Each row below holds a small network's activations on one input, seen along a few directions.
In each table, some parts of the input vary, and every possible input appears once, in random order.
A made-up example of a description, with smaller parts first: one of 8 places around a ring, together with either a single point or one of 9 places around a ring or (one of 3 separate values, together with one of 6 places along a line).
Shared parts are said once, and a part with two or three values counts as separate values.

Other details of the inputs shift rows strongly along two fixed directions, in all tables alike. That doesn't count.

Table:
r1: [-1.51  1.93  2.32 -3.52  4.84  2.00  4.70  0.66  2.88  5.04 -1.31]
r2: [-2.65 -2.31 -1.45 -1.69 -1.14 -2.07 -0.92  1.18  3.25  2.63 -2.31]
r3: [ 6.93  0.35  3.03  1.31  3.50  0.85  0.80 -0.07 -3.87 -2.24  1.49]
r4: [ 0.18 -1.86 -1.60 -0.52 -0.05 -0.41 -5.43 -2.82 -4.11 -0.36  5.39]
r5: [-2.09  4.92  1.50  1.31 -5.95  0.77  1.33 -1.94 -0.93  1.51 -5.78]
r6: [-0.10 -2.76 -0.93  0.59  0.06  0.56 -4.72 -3.24 -4.06 -2.00  4.79]
r7: [-0.29 -1.95  2.85 -3.97  2.50 -1.17  3.31 -0.04  5.57  1.89 -4.19]
r8: [-0.87 -0.11  1.31 -5.51  2.39  2.58  5.30 -0.62  1.33 -0.07 -5.13]
r9: [-4.23  2.21 -5.17  2.92 -4.39  0.50 -2.72  4.05  2.19  0.41  1.51]
r10: [-6.79  5.90 -2.49  3.91 -9.22  0.13  0.57 -1.53 -0.72  2.47  2.25]
r11: [-2.74 -1.92 -0.92 -1.84 -2.03 -1.06  0.25  1.58  2.78 -1.02 -2.95]
r12: [ 5.42  1.13  2.96  1.53  5.75 -1.62 -0.58 -1.13 -2.55  1.01  3.71]
r13: [ 2.19 -0.40  2.80  0.72  4.19  2.17  0.40 -1.72 -4.07 -1.48  3.51]
r14: [ 3.89 -0.89  2.15  0.28  3.41  3.34  0.61 -1.48 -5.02 -1.30  1.70]
r15: [ 1.68  0.54  1.93 -1.80  2.93 -2.54  4.03  0.87  6.59  1.74 -3.82]
r16: [ 1.89 -2.04  2.43 -1.69  3.39  0.60 -0.11 -3.71 -4.02 -2.76  2.39]
r17: [-3.01  0.33 -4.94  3.22 -6.13 -2.06 -2.43  3.35  3.58 -2.34 -0.65]
r18: [-1.53 -0.75 -5.68  2.32 -6.47 -1.10 -2.31  4.25  1.58 -1.73 -2.70]
r19: [ 3.32 -1.90 -1.86  3.83  0.07 -4.27 -5.23 -0.64 -2.06 -0.41  3.48]
r20: [ 1.30  3.07  3.49 -1.90  4.19  0.42  6.43  2.14  3.56  0.57 -2.58]
r21: [ 3.01 -4.60 -0.59  1.00 -2.09 -0.56 -4.26 -0.63 -4.04 -3.66  0.84]
r22: [-4.02  1.11 -1.14 -0.53  0.25  2.94  0.95  1.50  2.15  2.11  0.37]
Each input here is: either one of 2 separate values or (one of 4 places along a line, together with one of 5 places around a ring).
Change only the place on the ring of 5 in r4. List by row number the other rows that result. -> r1, r2, r12, r19

Table:
r23: [-0.64 -1.31 -0.31 -4.14  3.32  0.51  4.78  2.60  5.56  0.12 -4.61]
r24: [-8.53  3.40 -4.57 -1.04 -5.97  2.78  2.26  4.75  5.15  3.34 -5.81]
r25: [-4.56 -0.44 -4.68 -3.88 -1.29  0.59  2.65  5.14  6.41  1.49 -5.56]
r26: [ 3.84 -0.58  1.21  4.34  0.12  0.09 -3.27 -2.15 -5.91 -0.88  4.42]
r27: [ 0.67  3.09  5.16 -4.51  5.23  0.83  7.45 -1.58  2.75  1.50 -3.03]
r28: [-6.17  1.38 -8.53  4.04 -8.62  0.99 -7.34  1.80 -3.58 -1.16  3.81]
r29: [ 0.73 -0.87 -1.57 -0.10  0.47 -1.99 -1.05  3.80  2.59  0.38 -1.06]
r30: [ 0.13  0.11 -1.15  2.95 -1.85  1.57 -4.62 -1.17 -5.08 -2.79  3.98]
r31: [-7.24  3.09 -2.83 -0.98 -4.70  3.31  3.11  3.96  4.98  2.29 -4.81]
r32: [ 2.91 -1.43  1.21 -0.02  3.29 -2.13  0.23  2.13  2.33 -1.17 -0.33]
r33: [ 2.50 -0.93  4.62 -1.58  2.55 -1.48  2.74 -2.68 -0.24 -0.97 -2.42]
r34: [ 4.86 -2.89  4.32 -3.73  4.56 -0.01  1.85 -2.68 -1.41 -0.66 -1.25]
r35: [ 4.63  1.30  5.91 -3.70  5.72 -2.62  6.68 -1.38  6.05  2.88 -5.81]
r36: [-7.12  0.20 -6.14  0.73 -8.68 -0.73 -2.69  2.57  1.68  0.45 -3.47]
r37: [ 6.39 -1.07  4.81  3.76  3.24  0.04 -1.38 -3.65 -6.24 -2.04  5.33]
r38: [ 8.12 -2.48  4.23  3.51  3.25 -3.46 -3.26 -4.34 -3.35 -3.25  4.00]
r39: [-2.21  0.11  2.26 -4.90  4.79  0.38  4.24  0.30  5.23  4.54 -2.26]
r40: [-5.14  1.35 -7.19  4.41 -8.27  0.46 -6.22  1.55 -3.17 -1.83  4.97]
r41: [-1.48 -1.47  0.98 -1.63  3.21  0.11  0.23 -0.87  1.73  1.57  1.76]
r42: [-2.42  1.98 -1.16 -0.48 -1.55  1.97  0.03  0.62 -0.01  1.07 -1.36]
r43: [ 3.72 -0.28  0.54  3.86 -0.13 -0.82 -2.94 -2.73 -5.77 -0.94  5.06]
r44: [ 3.70  1.16  5.19 -0.41  3.97 -0.16  4.54 -2.38 -0.38  0.67  0.71]
r45: [ 0.79  0.73 -2.18  3.12 -2.14 -0.43 -4.06 -1.62 -5.02 -0.94  5.06]
r46: [ 2.51 -4.15 -0.12  0.37 -0.54  0.20 -3.96 -1.98 -4.29 -3.65  2.70]
What do these inputs look like to the network? -> one of 2 separate values, together with either a single point or one of 5 places around a ring or one of 6 places around a ring
The inputs of r36 and r33 match in every part but the choice among 2 separate values. If r26 is changed in the same way as r36 into r33, which row does it become? -> r37
A walk changes only the place on the ring of 5. It starts at r23 and steps to r46. List the rest of the walk in order. -> r33, r38, r32
Change only the choice among 2 separate values in r23. List by row number the other rows that result. -> r25

Table:
r47: [-5.07  2.57 -3.98 -1.51 -5.98 -0.35  2.88  4.70  6.38  1.55 -6.85]
r48: [ 2.23 -5.21 -2.02  0.08  1.26 -0.31 -4.15  0.65 -2.62 -3.38  2.33]
r49: [ 1.92 -2.76  3.94 -6.80  7.25 -0.56  5.00 -0.27  4.79  1.02 -4.69]
r50: [ 6.29  0.28  6.66 -1.57  8.06 -0.80  4.61 -1.39  0.31  0.87  0.16]
r51: [-3.01  1.90 -1.43 -1.10 -1.66 -0.24  4.14  3.47  5.85  1.63 -5.78]
r52: [-3.26  1.57 -1.40 -0.23 -3.89  2.16  0.75  1.36 -0.04 -0.42 -2.71]
r53: [ 4.20 -1.66  4.05  1.18  1.51  0.20 -1.59 -4.65 -6.28 -1.96  2.74]
r54: [-3.21  1.72 -0.77 -2.43 -2.86 -1.41  3.31  1.79  5.63  1.91 -6.25]
r55: [ 1.45  0.52  1.04 -0.08  1.41 -0.81  2.14  1.13  2.07  0.21 -0.80]
r56: [ 4.83 -1.19  2.80  1.72  3.97 -0.76 -2.65 -3.36 -4.06 -0.04  4.88]
r57: [ 0.68  1.84  4.94 -4.56  6.09  0.29  6.90 -1.47  3.32  3.52 -2.69]
r58: [-3.91  0.90 -2.11 -0.78 -3.18  1.42  0.58 -0.14  0.36  1.46 -0.93]
r59: [-1.82 -0.87 -3.79  3.64 -3.90 -1.10 -5.71  0.94 -2.01 -0.58  4.38]
r60: [ 2.30 -1.57  0.08  3.29 -0.87 -2.02 -4.11 -1.67 -2.71 -1.99  2.48]
r61: [ 1.33 -0.15  0.11  2.13  0.18  1.29 -2.48 -1.69 -4.35 -2.20  3.86]
r62: [ 0.32  1.33  0.18 -0.26  1.90  0.79  1.45  1.23  1.11  1.50 -0.13]
r63: [ 5.11 -1.50  3.13  1.68  3.11 -2.10 -1.79 -2.96 -2.23 -1.20  3.57]
r64: [-3.74  2.24 -2.61 -0.14 -1.67  1.41  0.40  2.15  1.37  1.05 -0.13]
r65: [-8.13 -0.01 -8.62  3.86 -9.73  1.24 -6.89  1.85 -2.18 -1.02  3.57]
r66: [ 1.50  0.03 -0.19  1.88 -1.01  1.64 -2.78 -1.66 -4.71 -1.94  2.96]
The inputs of r54 and r47 match in every part but one. If r58 is changed in the same way as r54 into r47, which row does it become? -> r66
What do these inputs look like to the network? -> one of 2 separate values, together with either a single point or one of 9 places along a line

Table:
r67: [-1.41  2.43  1.13 -2.56 -0.14  1.86  4.82  0.35  1.95  2.64 -4.13]
r68: [ 1.78  0.51  0.97  1.47  0.27 -0.60 -0.26 -2.58 -3.94 -0.85  2.74]
r69: [ 2.58  0.16  1.97  1.74  0.69  1.57 -1.24 -1.64 -4.42 -0.31  1.41]
r70: [ 2.44 -1.06 -0.42 -1.05  2.70 -2.21 -0.65  2.29  1.22  1.27  0.43]
r71: [ 0.75  1.23  0.92 -0.60  0.07  0.63  2.20 -1.42 -1.28  0.83 -0.45]
r72: [-2.06  3.27  1.08 -2.06  0.12  0.03  5.24 -0.01  3.42  1.87 -2.04]
r73: [-2.98 -0.86 -0.76 -7.15  2.25  2.08  2.69  0.48  2.53 -0.21 -4.17]
r74: [ 1.20 -1.36  0.50 -0.70  1.93 -2.83 -1.34 -1.31  1.72  2.43 -0.94]
r75: [ 5.47 -2.19 -0.65  2.04  2.60 -1.04 -1.79  1.52 -0.71 -2.91  1.65]
r76: [-6.46  1.91 -4.92  2.61 -6.93  3.01 -3.11  3.75  0.17  1.48 -1.66]
r77: [ 1.77  1.79  2.24  2.84  1.54 -0.65 -1.37 -1.82 -2.06 -1.16  3.63]
r78: [-0.47 -1.25  2.40 -2.55 -0.99 -2.01  3.12 -0.46  5.29  1.06 -5.19]
r79: [ 1.96  1.62  1.44  2.20  0.57 -0.63 -1.10 -2.13 -2.11 -1.18  3.86]
r80: [-4.16 -2.09 -6.82  4.18 -8.84 -1.29 -5.47  4.19  0.20 -4.39 -0.57]
r81: [-0.40 -4.10  0.94 -0.40  4.16  2.06 -1.72 -1.19 -1.99 -0.58  5.43]
What do these inputs look like to the network? -> either one of 2 separate values or one of 5 places around a ring or one of 8 places along a line
What sort of input is r76? -> one of 8 places along a line
